A =
-33, 52, -103, 48, 19, 25, -94, -62, 43, -6
-37, 9, 9, -4, -17, -2, -23, -13, -12, -7
-22, 18, 35, 66, 52, -3, 42, -52, 31, 39
A[0,0] = -33
A[1,4] = -17
A[2,4] = 52
A[0,8] = 43
A[:, 5] = [25, -2, -3]
A[:, 3] = [48, -4, 66]
A[2,9] = 39
A[0] = [-33, 52, -103, 48, 19, 25, -94, -62, 43, -6]
A[2,0] = -22
A[0,5] = 25
A[1,2] = 9
A[0,1] = 52
A[:, 4] = [19, -17, 52]
A[0,6] = -94
A[1] = [-37, 9, 9, -4, -17, -2, -23, -13, -12, -7]
A[2] = [-22, 18, 35, 66, 52, -3, 42, -52, 31, 39]
A[1,0] = -37

m = -20, 22, -17, 4, -19, 20, -8, 0, 1, 23, 7, 18, -2, -17, -80
m[0] = -20
m[13] = -17
m[1] = 22
m[6] = -8
m[10] = 7
m[8] = 1
m[5] = 20
m[11] = 18

W =
[[-16  20  -1   9  20  18  -9   9 -24  87  -6 -10  44]
 [ -6 -40 -16 -25 -15  20 -23 -13 -29   0   2 -16  14]
 [ 10 -21  17  19  23 -13  40  12   4 -15  -7  -3  12]
 [ -8  -3  -5 -26 -18   5 -60   1  -1 -29 -11  32  33]
 [  6 -11   2   4 -21  -1  38 -12   3 -73 -25  36 -19]
 [ -6  39  20  12  23 -31 -38  13 -25  63  34  -9 -33]
 [  8  13   0   7  23  -8 -50   2  -8  76  21  28 -20]
 [ 13  15 -19 -15 -41  -4  -9   3  -1  66   1 -41 -36]
 [ -2 -47  30  25 -18  15  51 -20  -7  75  21   6 -32]
 [  4   6   8  29 -17 -11 -12  -5 -26 -89 -16 -33  20]
 [ -2  -5  -2 -20  -8  19 -50  -7 -42 -26  -5 -31  -3]
 [-25  31  17  20  17  24 -36 -14 -10 -73 -27  -8 -65]
 [  3 -18   2   3   9  -7 -15  -6  19  99   5 -29  -7]]
Indices start at 0.
row 0 col 0: -16
row 3 col 7: 1
row 9 col 0: 4
row 4 col 8: 3
row 6 col 8: -8
row 1 col 7: -13
row 4 col 1: -11
row 12 col 0: 3
row 9 col 9: -89
row 4 col 11: 36
row 8 col 1: -47
row 6 col 4: 23
row 8 col 2: 30
row 4 col 3: 4
row 4 col 7: -12
row 12 col 5: -7
row 1 col 3: -25
row 7 col 11: -41
row 7 col 1: 15
row 1 col 4: -15
row 4 col 12: -19
row 7 col 5: -4
row 5 col 11: -9
row 10 col 10: -5
row 9 col 4: -17
row 5 col 12: -33
row 0 col 9: 87
row 7 col 12: -36
row 2 col 6: 40
row 5 col 7: 13
row 10 col 4: -8
row 3 col 8: -1
row 0 col 2: -1
row 1 col 1: -40
row 12 col 3: 3
row 5 col 0: -6
row 6 col 1: 13
row 0 col 12: 44
row 12 col 4: 9

a =
[[5 4 3 4 3 2 6 1]
 [5 4 3 5 4 4 6 2]
 [3 3 1 4 5 5 4 3]
 [6 4 3 6 4 4 6 3]
 [5 5 6 4 3 4 4 5]
 [4 5 3 5 5 7 4 4]
 [3 2 4 3 3 2 3 4]
 [3 4 4 4 6 6 2 6]
 [5 5 7 3 3 4 4 6]
 [3 4 5 2 3 4 2 5]
 [5 5 7 3 4 3 4 5]]
Indices start at 0.
(0, 0): 5
(2, 2): 1
(4, 7): 5
(6, 5): 2
(10, 2): 7
(3, 7): 3
(7, 6): 2
(8, 0): 5
(7, 7): 6
(9, 1): 4
(6, 0): 3
(9, 6): 2
(5, 2): 3
(6, 7): 4
(10, 3): 3
(6, 3): 3
(7, 5): 6
(7, 4): 6
(7, 2): 4
(7, 3): 4
(10, 4): 4
(8, 6): 4
(0, 2): 3
(3, 1): 4
(5, 5): 7
(6, 1): 2
(2, 0): 3
(5, 4): 5
(4, 1): 5
(0, 4): 3
(1, 2): 3

B =
array([ 0.070, -0.219, -0.136, -0.113, -0.062,  0.124, -0.173,  0.145,
       -0.060, -0.096,  0.167,  0.059,  0.110, -0.136, -0.053,  0.193])
B[-16]: 0.070
B[13]: -0.136
B[7]: 0.145
B[15]: 0.193
B[-11]: 0.124
B[-14]: -0.136
B[12]: 0.110
B[-12]: -0.062
B[-13]: -0.113
B[6]: -0.173
B[-15]: -0.219
B[8]: -0.060
B[-7]: -0.096
